A small network was trained on made-up records. Each row is its average activation on records with the value named, seen along a few directions.
Related values have similar rows: they may be neighbours, one step apart, or belong to one group.

Other fields vary at random and push rows far along two fixed directions, the same in every table; ignore that.
To show where, the next rows are all for the same value of a field, averaged over different records:
[ 31 -55 -93  14   0  32  65  64 -34 -26 -48 -33  -6]
[-14  -3   5  -5  -8  -3   6 -22 -15  13   6   9   3]
[ -8  -8   2  -1  -8  -3   9 -17 -19   9   3   3   2]
[ 14 -39 -63   0  -8  22  45  41 -24 -10 -27 -17  -4]
[  0 -18 -20   6  -5   5  24   0 -21   1  -9  -6   0]
[-11  13  58  32  -4 -43 -14 -67 -25  12   8  16  -1]
[-13   9  49  21  -4 -33  -7 -57 -23  13  10  14  -1]
[ 18 -17  42  76   0 -60  10 -43 -47 -21 -28 -12  -8]

Field Rotu:
j4: [ 10  15  -6 -15   7  20 -31  15  43 -18  12  15 -12]
j9: [  0  34   8 -17   2  23 -38  10  49 -11  21   5  -1]
j6: [ 29 -17 -14  22  11  10 -24   7  27 -30  -5  -1 -14]
j14: [-22  56  42 -32   9  -4 -28  -9  11  36  25   0  14]
j8: [ 33 -26  -5  39   6  -5  -7   0  16 -36 -18  10 -11]
j12: [ -7 -17 -34 -33  -5  19  40  31 -13   9  -8 -10   6]
j5: [-19  20  16  -8   4 -17  10  10  -7  14  -7 -18  13]
j15: [ 16 -21   5  19  -4  -3 -23 -17   6 -15  -3  21  -8]
j7: [  8  27 -19 -26   7  18 -23  44  43   0  13  -7 -10]
j1: [-16  26  10  -2  22  -9  -8  26  29  -6   6 -21   2]
j11: [-36  47   6 -61   6  28 -24  32  35  36  38  -1  12]
j10: [-17   0 -11 -62 -14  32 -10 -14  11  28  28  33  14]
j3: [  6  -7  -9 -20 -12  22 -13 -15  12  10  11  31   2]
j2: [ 22 -24  24  79   5 -48  22 -28 -49 -29 -34 -18  -5]
j13: [-26   5   6 -28  -6  -2  19  10  -5  22   7 -13  13]
Rotu is arranged as a ring.
Q: A walk along Rotu starts at j14 and steps to its neighbour j11. Put j6, j12, j3, j2 in the order it reaches them.
A: j6, j3, j2, j12
Q: List every value one step from j7, in the order listed.
A: j9, j1

Field Tudi:
v6: [ 26  11  31  55   9 -35 -21 -20  -2 -28 -12  -8 -12]
v9: [-33  26  25 -35  -6  -3  -5 -35  -5  37  29  20   7]
v10: [-54  31  40 -89 -20  30 -44 -58  29  60  64  60  17]
v14: [ 13   4  21  37  16 -33   1   9  -9 -16 -20 -27   0]
v5: [  2 -14 -17 -16 -12  12  10  -4 -16  12   1   9   5]
v12: [ 36 -37 -44  43   6   5  22  30  -3 -45 -32 -15 -16]
v2: [ 16 -45 -96 -32  -9  59  58  74 -22  -7 -29 -26   1]
v3: [ -8  14  49  44   8 -50   4 -23 -20  -5  -6 -11   0]
v4: [-31  35  62  -6   3 -33 -25 -31   8  17  23   4   9]
v1: [ 22  15  39  51   8 -29 -23 -12  -2 -16  -7 -12  -4]
v11: [  2   5  13  12   3   0 -27 -11  16  -5  14  12  -9]
v15: [ -14  -25 -101 -105  -14   94   17   60   46   21   17   25    0]
v7: [ 25 -28 -20  68   9 -33  46  21 -45 -34 -52 -49  -5]
v13: [ -9  -5  13 -12  -9   5 -13 -32  10  11  14  30   4]
v8: [  7  13 -17 -16   8  11  -1  32  15   0  -4 -12   4]
Tudi is arranged as a ring.
Q: A walk along Tudi starts at v11 and steps to its neighbour v6. Put v9, v5, v12, v2 in the order it reaches them.
A: v9, v2, v5, v12
Q: Fewest steps between v14 and v15?
A: 6
Q: List every value one step from v3, in the order listed.
A: v4, v7

Field Taf:
y2: [-11 -15 -16  10  -4   0  43  18 -19  -2 -17 -10   9]
y4: [-54  55  51 -89  -6   3 -66 -45  47  72  72  50  15]
y5: [  -1    8 -110  -89    6   95    8  100   66    1   15   -4  -14]
y1: [ 16 -18 -32 -10   5  34 -10  39  44 -24  -7   3  -2]
y8: [-16  23  89  67   2 -61 -24 -74 -28  -2  10  -6  -2]
y6: [  6  33  47  -4  -3  -3 -42 -21  16   8  18  16  12]
y3: [  5 -17  19  46   1 -47  34 -26 -57 -15 -23 -27 -10]
y7: [ 56 -69 -50  70   0 -21  56  10 -69 -36 -68 -21  -7]
Taf is arranged as a line.
Q: Fewest steps between y7 and y5?
A: 7
Q: List every value one step from y8, in the order listed.
A: y2, y4
